A small network was shown many inputs. Here are its activations along a few directions, one row for each input.
Each table varies a few parts of the input and shows all the possible inputs, shuffled.
A made-up example of a description, with smaller parts first: line(4) and (point or line(11) or (values(3) and ring(8))).
Shared parts are said once, and a part with two or three values counts as separate values.

Other details of the inputs vary at random and push rows far along two fixed directions, the same in every table; ignore that.

Rows:
r1: [  3  -9   6   1  -1   0   0   3   4   3  -6  -4   7  -7 -11  -4   4]
r2: [ -4   2 -20 -11  -4   3   2   2 -25  -4   9  -1 -21  23  18  -7  -7]
r3: [ 9 -3  5 10 -2  1 -4 -2  7  1  1 -3 10 -7  0  9 -7]
r4: [ -3   0   5   3   2   1  -1   1   8   0  -4  -3  10 -14  -7  -2   5]
r5: [-13   9 -19  -8   0   3  -7  -2 -14  -7   4   0 -19   8  24  -9   5]
r6: [-11   6 -21  -9  -2   8  -6   3 -15  -5   4   0 -19  10  19 -15   4]
r7: [ 8 -5  4  4 -4  1  4  3  1  4 -3 -5  7 -9 -9  3 -4]
r8: [ -3   0   5  11   2   3  -7  -1  11  -3   0  -3  12 -13   2   3   2]
r9: [  0  -2 -24 -10  -9   8  -2   6 -27  -3   4  -5 -24  16  20 -10  -6]
r10: [ -2  -3   3   2   1   5   1   4   6   1  -4  -6  10 -13  -9  -6   5]
r11: [-13  48  15 -12  28   1  17   0  55  -1  17  81 -24  45 -24  -4  29]
r12: [ 6 -2  6  4 -2 -2  2 -1  3  3 -4 -4  6 -9 -7  7 -3]
r13: [  5  -4   8   2   0  -3   7  -1   1   2   0  -4  11  -3 -10   6  -6]
r14: [ 2 -6  9  9  1 -3 -9 -2  8  1 -2 -3  9 -7  0  4  0]
r15: [ 3 -1  8  2  2 -5  5 -5  1  2  0 -5 11 -5 -6 10 -5]
r16: [ 2 -8  7  2 -1 -3 -2  1  4  3 -6 -4  8 -8 -9 -3  3]
r17: [  0  -5   7   2   0  -7  -5  -4   1   2  -7  -7   7 -11  -1   2   3]
r18: [ 7 -3  6  3 -2 -1  4  1  4  4 -4 -2  7 -8 -9  5 -4]
r19: [ 6 -4  8  8  1 -2  1 -2  6  0  5 -3 13 -2 -2 11 -9]
r20: [  6  -1   5   4  -2  -3   1  -3   1   2  -5  -5   6 -10  -2   8  -3]
r21: [ -6   3 -21 -11  -5   1  -1  -2 -27  -5   7  -6 -21  20  24  -4  -7]
r22: [ 1 -6  9  2  1 -4 -2 -1  6  3 -6 -2  7 -8 -9 -1  4]
r23: [ -8   1 -16 -10  -3  -1 -10  -2 -19  -4   1  -2 -23  14  22 -10   3]
r24: [  7  -7   6   2   0   0  10   3   0   3   1  -5  10  -2 -13   3  -6]
Each input here is: line(4) and (point or line(5)).
The inputs of r19 and r3 match in every part but the line(4) part. If r13 is changed in the same way as r19 into r3, which row does it become?
> r18
A walk changes only the line(4) part. It starts at r10 and steps to r1. List the rest of the walk in order.
> r9, r24
Which other rows agree with r6 in the line(4) part? List them by row number.
> r4, r5, r8, r10, r11

Rows:
r25: [ -3 -20 -53 -11 -27   4 -30 -11 -81 -12   8 -57 -29  17  79  -2 -35]
r26: [-15  30  15 -14  19  -5   8   1  42   6  -7  52 -14   7 -29 -20  39]
r27: [-40   8 -43 -23   3   6 -26   6 -31 -12   1   3 -51  23  46 -50  32]
r28: [-12  19   1  -4  12  24  17  18  38  -4   5  37   6  -1 -33 -18  18]
r29: [ 11 -13 -27 -28 -13   9  25  12 -46   3   6   1 -37  44  -1 -13 -14]
r30: [-15  42  20   5  30  -6 -14 -12  61  -7   9  65  -9  20   3  10  33]
r31: [ 17 -29  28   7  -7  -5  11   5   5  12 -23 -37  44 -45 -45   2  -2]
r32: [ 12 -19  12  41 -10  11 -17   1  15  -1  -2 -46  53 -64   7  22 -18]
r33: [  5  -9 -18 -20  -9   2  18  11 -34   5   0 -12 -20  15  -4 -12  -6]
r34: [ 28 -21  32  23  -6 -12  14 -10   5   9  -4 -32  55 -33 -24  39 -31]
r35: [-16   3 -25 -22  -5   4  -4   6 -29  -4  -7   0 -38  18  16 -28  11]
r36: [ 24  25  24   2  17  -9  37  -4  33   7  28  67  -8  58 -27  29 -17]
r37: [  1   6  17  16   5 -12  -9 -11  21  -3   3   9   9  -2  -1  19  -5]
r38: [  2 -23  18  29  -8 -12 -28 -13   0   1 -18 -50  41 -57  13  22  -6]
The inputs of r25 and r31 match in every part but one. If r30 is changed in the same way as r25 into r31, which row does it become?
> r27
What do these inputs look like to the network?
> values(2) and (point or line(6))
